A small network was trained on invented records. Each row is its activation on one of them, seen along a few directions.
Each row is followed by the record's values for the fields Rore, Voki, Fus, Sebuz, Tagom.
Not every record has every field; a missing one is left out.
Other fields move the rows too, some of them a lot.
In the rows, zero is written as 500.
Strong random noise was added to every row along 10 fixed directions; ignore it. To show where, here is one row again and again, with new noise each time:
[803 630 594 537 435 586 436 499 648 441 399 564 236 405 349 387 437 475
 604 459 435 753 628 527 462 386 473 712 554 586 434]
[697 559 485 372 501 591 396 451 653 481 555 265 476 516 345 504 268 502
 603 484 505 846 462 409 444 473 409 405 813 386 377]
[342 651 492 481 500 583 409 398 493 356 605 585 574 463 585 630 448 634
 544 557 554 259 363 357 558 606 631 485 464 380 487]
[476 706 571 482 372 534 483 602 671 362 288 785 404 229 691 334 492 542
 654 547 468 691 496 405 521 636 617 810 430 468 253]
[360 597 394 299 388 121 558 635 634 640 397 553 486 538 455 533 483 339
 551 353 552 716 420 521 430 298 535 350 569 310 527]
[792 662 702 584 610 753 352 154 566 232 415 607 312 294 246 488 423 587
 523 430 612 471 700 434 453 428 448 706 566 572 490]
[589 361 550 630 584 638 497 479 601 460 456 379 340 532 382 352 544 480
 324 368 588 473 579 425 640 408 364 428 627 571 539]
[477 548 353 463 465 473 536 679 640 595 557 379 389 735 515 226 771 364
 434 418 422 447 423 416 622 607 443 446 418 339 332]
[561 565 505 355 545 540 416 378 550 645 604 542 605 647 242 420 619 718
 660 429 450 353 265 474 551 415 488 354 321 427 477]
[368 494 488 311 373 147 608 748 704 448  70 587 532 187 653 308 409 314
 468 332 640 947 559 490 434 452 482 484 745 465 326]
[792 529 472 445 290 287 479 784 462 755 598 467 448 721 328 515 468 445
 634 504 118 632 398 766 459 256 605 515 451 699 678]
[479 469 584 580 455 645 442 600 482 576 641 516 711 570 660 544 391 595
 546 694 187 567 269 378 656 666 667 650 584 454 509]

[461 613 585 462 478 470 469 414 453 499 481 727 557 366 521 697 389 624
 672 578 501 497 461 550 404 434 635 609 392 498 572]  <Rore:d1 Voki:e2 Tagom:f1>
[474 517 486 530 376 514 489 705 510 470 484 586 395 436 658 581 368 599
 580 558 503 594 486 569 505 463 619 552 482 652 513]  <Rore:d1 Voki:e1 Fus:y3 Sebuz:z1 Tagom:f2>
[621 356 297 547 408 542 529 758 435 546 706 113 400 730 528 340 576 375
 383 557 364 335 505 600 572 612 386 317 496 666 479]  <Rore:d1 Voki:e2 Tagom:f3>
[555 584 516 464 501 535 465 490 382 444 526 554 629 450 564 496 563 542
 550 587 391 349 489 548 462 678 578 609 368 545 434]  <Rore:d1 Voki:e2 Tagom:f1>
[656 427 558 541 578 517 508 401 437 680 536 544 423 602 259 578 561 565
 562 433 491 491 550 654 450 268 440 477 370 598 686]  <Rore:d1 Voki:e2 Tagom:f1>
[461 295 438 672 460 619 553 566 629 512 534 313 237 518 452 392 433 499
 367 463 610 468 504 416 715 352 324 283 625 607 576]  <Rore:d1 Voki:e1 Fus:y1 Sebuz:z5 Tagom:f3>
[320 608 311 443 493 219 597 516 460 459 508 400 457 639 582 452 743 109
 282 415 575 307 647 511 416 615 452 450 473 292 478]  <Rore:d1 Voki:e1 Fus:y3 Sebuz:z4 Tagom:f3>
[452 535 408 475 464 417 522 592 416 603 625 516 495 653 498 542 642 516
 529 509 433 253 423 589 514 486 563 421 274 505 568]  <Rore:d1 Voki:e2 Tagom:f1>
[466 679 531 533 396 670 465 581 567 465 545 711 475 458 656 353 624 684
 671 653 305 365 332 386 650 736 659 731 236 465 285]  <Rore:d1 Voki:e1 Fus:y1 Sebuz:z3 Tagom:f1>
[609 498 480 445 339 383 524 791 568 564 398 540 369 432 556 473 384 484
 635 492 452 795 521 649 421 375 555 544 502 661 483]  <Rore:d1 Voki:e2 Tagom:f2>
[511 522 636 680 571 523 542 485 539 395 332 638 450 444 590 293 716 265
 258 442 400 463 669 393 609 640 522 832 523 442 469]  <Rore:d1 Voki:e1 Fus:y2 Sebuz:z5 Tagom:f2>
[863 499 714 676 606 898 403 319 658 589 556 537 221 518 277 533 323 616
 684 563 447 938 606 442 486 324 421 775 588 504 524]  <Rore:d1 Voki:e2 Tagom:f2>
[456 495 397 598 437 590 482 474 501 501 687 385 282 522 513 747 256 493
 558 613 599 558 527 487 501 381 471 390 581 486 635]  <Rore:d1 Voki:e2 Tagom:f3>
[404 489 441 381 423 503 513 621 649 679 497 566 480 497 509 481 424 733
 743 519 539 706 285 477 557 410 503 346 421 461 383]  <Rore:d1 Voki:e1 Fus:y2 Sebuz:z1 Tagom:f1>
[349 714 407 372 537 518 445 387 478 567 688 594 571 636 543 715 522 574
 700 564 556 470 364 432 402 584 616 505 342 195 465]  <Rore:d1 Voki:e2 Tagom:f2>
[403 605 415 473 406 530 412 541 531 614 804 468 399 696 509 897 222 628
 706 616 489 585 299 479 477 310 644 358 547 370 665]  <Rore:d1 Voki:e1 Fus:y3 Sebuz:z2 Tagom:f2>
[404 362 403 466 509 420 595 475 610 697 464 475 446 627 341 289 716 526
 478 371 594 380 408 468 620 359 294 266 337 492 508]  <Rore:d3 Tagom:f3>
[611 521 525 553 553 811 357 421 407 411 761 374 551 566 515 691 309 709
 593 657 459 406 417 445 512 609 572 498 544 541 530]  <Rore:d1 Voki:e2 Tagom:f2>
[481 487 546 485 508 380 561 582 537 516 399 449 621 437 644 498 435 219
 402 546 379 835 584 427 446 643 527 671 753 321 430]  <Rore:d1 Voki:e2 Tagom:f1>
[380 497 514 398 634 449 520 311 523 596 467 562 605 485 393 581 525 537
 549 418 658 549 459 441 452 431 445 393 484 301 510]  <Rore:d1 Voki:e2 Tagom:f1>
[567 444 561 558 469 635 515 547 527 468 383 557 544 361 581 181 611 560
 509 568 379 488 501 480 592 695 439 669 408 636 313]  <Rore:d1 Voki:e1 Fus:y2 Sebuz:z5 Tagom:f3>
[398 389 415 556 520 637 554 594 531 424 473 374 464 481 688 263 629 489
 393 525 573 439 529 419 597 740 385 465 480 535 306]  <Rore:d1 Voki:e1 Fus:y3 Sebuz:z6 Tagom:f3>
[391 327 636 734 456 486 549 681 459 571 531 523 597 547 716 661 323 387
 312 610 261 662 441 405 686 487 688 659 764 507 742]  <Rore:d1 Voki:e1 Fus:y1 Sebuz:z3 Tagom:f2>
[646 440 459 511 537 738 448 428 465 629 731 285 567 648 445 509 418 558
 620 665 347 644 423 471 501 633 412 503 548 447 443]  <Rore:d1 Voki:e2 Tagom:f3>
[436 337 538 632 560 606 523 449 462 558 575 402 582 521 575 550 411 434
 399 615 439 588 499 427 579 573 460 531 642 466 574]  <Rore:d1 Voki:e1 Fus:y3 Sebuz:z4 Tagom:f3>
[581 410 562 536 538 622 490 598 463 547 510 443 656 521 616 420 487 497
 483 587 336 655 464 469 545 678 531 633 569 519 431]  <Rore:d1 Voki:e2 Tagom:f2>
[393 408 538 592 599 478 567 514 563 706 562 502 534 750 506 481 646 386
 382 446 433 579 422 375 621 463 507 517 542 274 588]  <Rore:d1 Voki:e1 Fus:y1 Sebuz:z4 Tagom:f2>
[666 578 607 511 486 375 532 509 588 651 347 744 288 529 319 445 619 430
 597 366 475 725 628 651 396 224 505 698 353 544 577]  <Rore:d1 Voki:e1 Fus:y3 Sebuz:z4 Tagom:f2>
[449 376 567 263 591 323 501 479 464 661 408 507 947 535 393 387 567 613
 518 384 439 512 272 520 497 483 497 304 523 465 486]  <Rore:d1 Voki:e1 Fus:y2 Sebuz:z2 Tagom:f2>
[387 343 437 578 518 665 537 542 575 334 418 344 417 341 656 325 445 539
 367 503 708 491 568 379 632 648 349 370 633 591 343]  <Rore:d1 Voki:e1 Fus:y2 Sebuz:z1 Tagom:f3>
[334 527 371 297 532 430 491 388 530 461 526 355 674 475 504 491 453 532
 547 480 684 469 397 416 440 606 406 234 579 333 356]  <Rore:d1 Voki:e1 Fus:y2 Sebuz:z4 Tagom:f3>
[286 563 448 281 309 197 566 610 631 748 402 727 594 410 484 505 399 597
 782 514 457 770 234 515 502 310 580 382 395 382 477]  <Rore:d1 Voki:e1 Fus:y1 Sebuz:z3 Tagom:f3>
[491 697 447 482 616 512 488 205 554 461 558 560 338 608 261 468 786 440
 467 360 647 171 560 418 505 428 424 451 279 267 496]  <Rore:d2 Tagom:f1>
[304 319 515 670 546 554 601 579 621 490 378 517 314 442 628 465 510 504
 354 416 724 523 564 412 646 409 420 413 571 525 536]  <Rore:d1 Voki:e1 Fus:y2 Sebuz:z4 Tagom:f1>
[527 359 509 609 650 729 502 330 428 510 603 359 645 577 482 395 602 509
 381 564 441 389 491 382 606 707 386 515 514 453 459]  <Rore:d2 Tagom:f3>
[636 411 423 561 587 673 475 583 513 502 654 167 434 754 513 415 556 398
 362 481 462 567 552 443 536 638 396 434 677 452 428]  <Rore:d1 Voki:e1 Fus:y2 Sebuz:z6 Tagom:f2>
[511 547 541 356 543 476 399 395 395 381 550 443 775 466 439 599 392 625
 501 486 498 345 385 478 469 565 588 376 599 510 520]  <Rore:d1 Voki:e1 Fus:y1 Sebuz:z3 Tagom:f2>
[405 455 510 443 460 131 613 677 337 596 373 604 739 539 616 496 673 313
 359 441 329 413 500 650 446 525 625 539 454 542 619]  <Rore:d1 Voki:e1 Fus:y1 Sebuz:z6 Tagom:f1>
[648 432 526 481 466 400 494 609 373 530 516 392 621 570 429 458 542 441
 393 488 290 383 512 649 503 507 534 484 535 684 579]  <Rore:d1 Voki:e1 Fus:y3 Sebuz:z3 Tagom:f1>
[336 375 636 670 556 462 593 577 517 597 372 699 577 497 670 464 583 406
 336 491 411 617 508 408 651 518 597 707 537 437 596]  <Rore:d1 Voki:e1 Fus:y2 Sebuz:z1 Tagom:f2>
[510 536 406 451 419 427 534 523 538 625 592 442 483 590 443 482 501 401
 576 556 386 567 429 503 487 469 485 473 460 386 498]  <Rore:d2 Tagom:f3>
[614 513 533 401 698 728 407 240 556 476 618 281 645 607 320 394 560 558
 483 482 507 468 444 334 511 669 349 413 617 303 314]  <Rore:d1 Voki:e1 Fus:y3 Sebuz:z2 Tagom:f1>
[203 481 400 519 535 485 506 486 421 375 594 451 534 503 680 744 433 567
 405 505 724 233 454 431 523 545 561 275 547 436 587]  <Rore:d1 Voki:e1 Fus:y2 Sebuz:z6 Tagom:f1>

Which values does each new row have?
[538 445 481 635 480 517 516 519 547 604 626 449 235 675 353 609 493 503
 462 443 510 390 504 539 591 224 469 370 482 556 718]  <Rore:d1 Voki:e1 Fus:y2 Sebuz:z2 Tagom:f1>
[637 389 559 622 520 605 491 563 536 362 434 358 360 429 521 498 340 453
 350 452 580 659 660 478 537 457 451 507 778 651 542]  <Rore:d1 Voki:e1 Fus:y1 Sebuz:z1 Tagom:f2>
[622 647 629 403 626 551 415 307 425 545 562 630 786 588 403 443 670 541
 585 538 297 433 407 452 440 688 602 718 366 330 417]  <Rore:d1 Voki:e1 Fus:y1 Sebuz:z4 Tagom:f2>
[771 574 548 355 582 478 465 409 473 547 466 414 665 539 329 319 648 374
 526 478 319 602 558 549 380 652 427 619 499 430 337]  <Rore:d1 Voki:e2 Tagom:f1>
[669 413 406 540 507 628 464 543 514 675 745 262 280 763 305 631 423 585
 590 498 500 538 465 612 493 295 405 294 506 583 617]  <Rore:d1 Voki:e1 Fus:y3 Sebuz:z4 Tagom:f1>
[604 516 651 824 521 550 511 442 373 549 591 695 327 646 417 557 717 368
 313 532 224 150 623 573 632 399 612 815 301 617 804]  <Rore:d1 Voki:e1 Fus:y3 Sebuz:z5 Tagom:f1>
[173 319 457 633 452 450 586 541 538 612 535 573 405 508 573 619 427 580
 440 499 643 357 387 455 675 272 492 274 459 527 730]  <Rore:d1 Voki:e1 Fus:y2 Sebuz:z2 Tagom:f3>
[564 576 391 446 397 375 491 561 544 628 643 432 285 657 336 708 378 510
 618 464 522 571 460 595 450 217 516 304 515 493 647]  <Rore:d1 Voki:e1 Fus:y1 Sebuz:z1 Tagom:f1>
[384 690 381 383 380 313 503 552 563 424 453 594 361 426 502 538 526 489
 576 428 618 350 481 537 456 421 546 393 387 461 461]  <Rore:d1 Voki:e1 Fus:y2 Sebuz:z5 Tagom:f1>
[463 512 556 596 501 527 517 506 490 411 446 615 399 437 546 476 582 525
 435 478 519 296 552 516 561 485 536 571 396 604 537]  <Rore:d1 Voki:e1 Fus:y3 Sebuz:z2 Tagom:f1>
[571 453 386 456 534 436 536 435 424 605 572 371 545 651 315 374 700 416
 428 440 450 311 501 576 509 491 368 352 362 512 532]  <Rore:d2 Tagom:f3>
[350 347 592 682 582 619 539 447 578 734 591 583 437 621 511 709 398 575
 512 551 500 718 411 376 624 319 517 504 587 344 692]  <Rore:d1 Voki:e1 Fus:y2 Sebuz:z6 Tagom:f1>
[536 340 544 531 557 558 510 592 493 404 372 407 538 434 541 354 522 540
 352 410 581 485 561 527 551 547 441 441 597 685 470]  <Rore:d1 Voki:e1 Fus:y3 Sebuz:z3 Tagom:f2>
[592 489 450 452 413 411 478 527 410 724 717 383 602 656 420 718 301 431
 651 651 258 707 390 603 409 416 547 477 581 457 655]  <Rore:d1 Voki:e2 Tagom:f3>
[516 568 465 528 463 546 499 572 562 420 510 416 467 506 592 368 570 388
 424 537 392 462 507 401 579 692 499 582 567 422 355]  <Rore:d1 Voki:e1 Fus:y2 Sebuz:z5 Tagom:f1>
[378 623 414 429 412 347 501 407 523 438 522 566 367 434 422 637 414 514
 577 459 672 349 486 528 448 311 501 325 439 479 598]  <Rore:d1 Voki:e1 Fus:y1 Sebuz:z2 Tagom:f3>
[244 381 620 663 696 603 587 364 621 537 336 743 427 446 543 374 734 499
 341 365 734 431 547 301 674 466 444 576 366 337 523]  <Rore:d1 Voki:e2 Tagom:f2>
[626 539 451 456 279 611 463 624 654 594 550 564 248 429 398 419 341 816
 862 580 475 606 325 583 553 294 472 393 321 724 434]  <Rore:d1 Voki:e1 Fus:y1 Sebuz:z2 Tagom:f3>
[409 244 423 718 506 533 560 529 406 352 542 288 352 449 562 642 344 440
 209 478 707 293 642 514 599 378 411 248 682 723 752]  <Rore:d2 Tagom:f3>
[623 458 486 549 482 756 474 585 642 607 533 501 336 560 417 323 551 722
 669 490 488 608 401 481 608 458 416 500 339 589 371]  <Rore:d2 Tagom:f2>
[364 611 377 437 502 471 470 496 432 189 548 330 526 426 679 594 462 413
 346 504 667 227 573 438 457 727 532 376 632 450 401]  <Rore:d1 Voki:e1 Fus:y3 Sebuz:z2 Tagom:f1>
